These are the activations of a small neural network, seen along a few directions. Each row is one input.
In each table, some parts of the input vary, and every possible input appears once, in random order.
Descriptions start from the smaller parts, as in this example, which fits no table here: one of 6 places along a line, together with either a single point or one of 9 places along a line or (one of 2 separate values, together with one of 5 places around a ring).
Shared parts are said once, and a part with two or three values counts as separate values.
(in the rows, 128 means zero)

Table:
R1: [134 121 141 110 135 124 137 110 131 145 130 147 152 124 121 126 138 141
 131]
R2: [126 126 126 105 140 122 138 123 125 148 131 136 136 130 142 141 146 144
 125]
R3: [144 116 142 124 126 127 141 119 123 152 118 131 156 114 115 121 148 132
 133]
R4: [130 126 134 101 145 120 132 124 127 150 134 125 128 129 140 134 150 132
 127]
R5: [102 155  87 249  59 159  88 158 143  11 120  89  32 140 114 104  20  74
 127]
R6: [134 130 130 111 136 127 139 122 127 149 127 141 150 118 128 133 140 147
 127]
R7: [120 117 134  95 157 120 125 130 124 149 134 123 140 134 131 137 150 125
 130]
R8: [147 116 143 126 124 125 141 122 122 147 123 133 156 115 120 118 153 132
 130]
R9: [121 117 135  97 158 117 125 129 124 146 137 123 137 134 135 130 155 122
 126]
R10: [128 127 128 103 137 125 139 123 127 146 129 140 133 135 137 148 146 147
 127]
R11: [134 121 141 112 137 121 136 109 130 145 132 145 152 121 126 119 140 139
 129]
R12: [132 127 135 100 140 124 131 130 126 147 133 128 130 133 137 144 148 138
 131]
R13: [105 161  85 246  61 155  83 166 138  12 114  91  39 146 114 107  15  71
 123]
R14: [135 131 130 113 135 125 138 127 125 146 130 141 152 117 134 129 143 147
 126]
- What do these inputs look like to the network? => one of 2 separate values, together with either a single point or one of 6 places along a line
- Which other rows agree with R2 in the choice among 2 separate values? List them by row number. => R4, R5, R8, R9, R11, R14

Table:
R15: [168  93 175  71 163 107 161 101 112 211 129 153 227  94 116 103 216 150
 132]
R16: [ 79 119 112  77 189 115  88 171 122 126 147  58  44 184 169 173 156  75
 126]
R17: [ 68 133 108  71 196 111  79 162 130 110 159  89  64 184 168 167 126  93
 123]
R18: [163 103 170  67 150 113 171  84 122 202 131 188 230 103 116 123 194 185
 135]
R19: [160  93 177  64 166 110 158  93 119 210 133 163 236  93 106 109 198 160
 140]
R20: [142 159 100 243  40 160 133 128 139  57 102 141 105 104  98  97  43 130
 125]
R21: [ 76 155  86  73 172 121 110 155 134 122 151 114  57 171 187 195 122 143
 114]
R22: [178  84 183  73 155 112 164 107 108 218 118 135 216  97 106 115 230 138
 138]
R23: [ 71 141 104  71 182 116  92 154 135 108 161 111  61 187 177 181 121 121
 122]
R24: [176 122 158  72 131 119 188  82 122 217 118 191 216  93 127 140 191 207
 131]
R25: [ 84 160  90  76 163 124 111 154 135 121 149 113  48 176 190 197 120 145
 116]
R26: [135 144 115 239  50 155 117 124 141  44 113 138 108 115  89  86  40 110
 133]
R27: [147 163 102 243  34 162 134 124 141  57 101 139  94 104 100 100  41 133
 127]
R28: [170 118 154  73 138 118 187  85 120 214 119 193 225  93 124 136 192 203
 126]
R29: [130 134 119 235  64 151 106 132 139  49 112 116 110 110  81  73  42  83
 131]
R30: [ 73 130 107  76 196 111  83 168 124 116 156  74  59 179 180 162 142  87
 121]
R31: [146 121 125 242  53 151 113 142 128  65  98  87  96 112  80  78  72  65
 134]
R32: [136 132 118 239  62 148 110 137 133  56 109 102 108 105  90  68  58  77
 130]
- What do these inputs look like to the network? => one of 3 separate values, together with one of 6 places along a line
- The inputs of R29 and R27 match in every part but the place on the line of 6. If R17 is changed in the same way as R29 into R27, which row does it become? => R25
- Which other rows does R18 become when the place on the line of 6 takes its other values? List them by row number. => R15, R19, R22, R24, R28

Table:
R33: [ 69 131 101  76 187 116  93 157 130 117 150  91  58 183 169 178 131 103
 121]
R34: [130 114 136 113 149 117 126 135 120 149 131 102 132 121 135 116 160 106
 126]
R35: [125 111 142 110 156 115 118 129 122 142 137 113 148 122 128 106 151 106
 129]
R36: [134 135 128 113 132 127 144 115 129 147 130 159 162 114 130 130 131 162
 125]
R37: [130 130 126 169 103 138 119 132 131  94 121 130 126 127 107 111  97 114
 129]
R38: [139 139 123 116 126 126 152 114 128 156 124 147 146 109 140 132 140 161
 122]
R39: [134 135 117 173 100 136 129 130 128 108 117 116 115 114 123 106 106 115
 124]
R40: [135 133 120 171  96 140 125 138 127 101 114 119 111 128 114 121 105 115
 128]
R41: [141 133 132 112 119 131 151 110 131 152 123 151 137 122 131 146 140 164
 130]
R42: [124 111 141 110 156 118 116 135 121 139 135 114 148 127 126 114 150 106
 131]
R43: [142 137 126 114 122 131 149 121 126 150 120 150 142 123 131 148 140 161
 125]
R44: [128 131 122 170 106 136 121 131 131  96 124 128 129 119 113 104  98 115
 126]
R45: [136 131 134 110 127 127 144 109 132 145 129 161 157 122 124 136 131 162
 130]
R46: [ 86 174  82 144 126 138  90 162 141  70 141 102  38 157 162 157  57 116
 120]
R47: [130 128 129 167 102 136 120 126 133  95 123 131 124 126 109 110  96 114
 131]
R48: [130 126 132 167 100 137 121 121 135  96 124 131 120 127 107 110  97 116
 135]
R49: [136 133 132 112 128 128 143 116 129 144 128 161 158 123 124 137 132 161
 128]
R50: [126 110 145 109 153 119 115 136 121 137 133 115 145 135 120 120 150 105
 133]
R51: [139 139 122 116 125 129 150 121 127 152 122 148 147 114 137 141 140 162
 123]
R52: [ 88 160  92  82 153 123 125 137 138 115 154 150  72 172 190 192 121 172
 114]
R53: [141 134 129 112 121 130 150 114 129 152 122 150 141 122 132 147 139 162
 128]
R54: [132 109 144 109 144 122 124 130 123 146 130 105 123 134 125 129 159 108
 135]
R55: [127 105 150 107 150 120 118 124 126 139 136 116 139 135 119 119 150 107
 137]
R56: [127 107 148 106 151 119 117 129 124 139 135 116 143 134 121 119 149 106
 135]
R57: [136 129 137 109 125 128 146 104 134 146 131 161 152 122 124 136 132 164
 132]
R58: [128 132 123 170 107 133 122 125 131  99 125 127 129 114 115  97  98 115
 126]
R59: [133 134 116 172  99 139 127 137 127 104 116 117 115 119 120 114 106 116
 125]
R60: [135 131 123 169  94 139 126 131 129 103 116 120 109 127 115 120 104 115
 130]
R61: [132 110 142 109 145 121 123 135 121 145 129 105 127 134 127 130 158 107
 132]
R62: [129 115 136 113 149 120 123 141 118 146 129 103 133 126 132 124 159 107
 128]
R63: [136 129 125 170  93 140 128 126 132 104 117 120 105 127 114 120 105 117
 132]
R64: [132 113 139 111 147 122 121 142 118 144 127 105 129 135 126 130 159 105
 130]
R65: [135 135 129 114 132 124 146 108 131 150 131 157 161 109 133 122 132 161
 123]
- What do these inputs look like to the network? => one of 3 separate values, together with either a single point or (one of 2 separate values, together with one of 5 places along a line)
- Which other rows does R37 become when the choice among 3 separate values takes its other values? List them by row number. => R49, R50

Table:
R66: [149 136 124 241  49 152 121 126 134  62 103 123 122 102  81  72  55  97
 134]
R67: [141 110 150 101 145 120 138 119 123 158 131 134 162 119 121 123 165 132
 132]
R68: [138 134 131 107 129 128 149 112 131 154 129 155 153 114 133 138 138 165
 127]
R69: [150 109 151 110 136 123 144 117 122 165 123 133 171 108 114 117 164 133
 133]
R70: [135 141 124 109 124 129 149 112 131 149 127 162 147 123 136 147 130 173
 126]
R71: [119 137 116 140 124 131 119 139 129 109 129 118 103 137 136 132 114 119
 125]
R72: [104 121 122 118 153 122 103 148 125 114 138  98 100 150 139 133 130  95
 127]
R73: [119 121 126 137 133 128 114 141 125 116 128 102 106 138 127 124 128  99
 129]
R74: [109 146 107 133 125 132 119 135 135 105 134 125  89 143 146 145 101 132
 123]
R75: [147 123 139 115 127 126 150 115 125 156 124 149 166 109 123 125 152 153
 128]
R76: [135 111 147  91 157 116 133 122 121 164 132 129 163 123 126 124 166 129
 131]
R77: [112 120 127 128 142 124 107 141 126 112 135 103 100 149 134 128 128  97
 129]
R78: [106 154 100 134 121 134 119 137 136  99 132 132  83 150 149 155  93 140
 121]
- What do these inputs look like to the network? => either a single point or (one of 2 separate values, together with one of 6 places along a line)
- Which other rows does R67 become when the choice among 2 separate values takes its other values? List them by row number. => R77
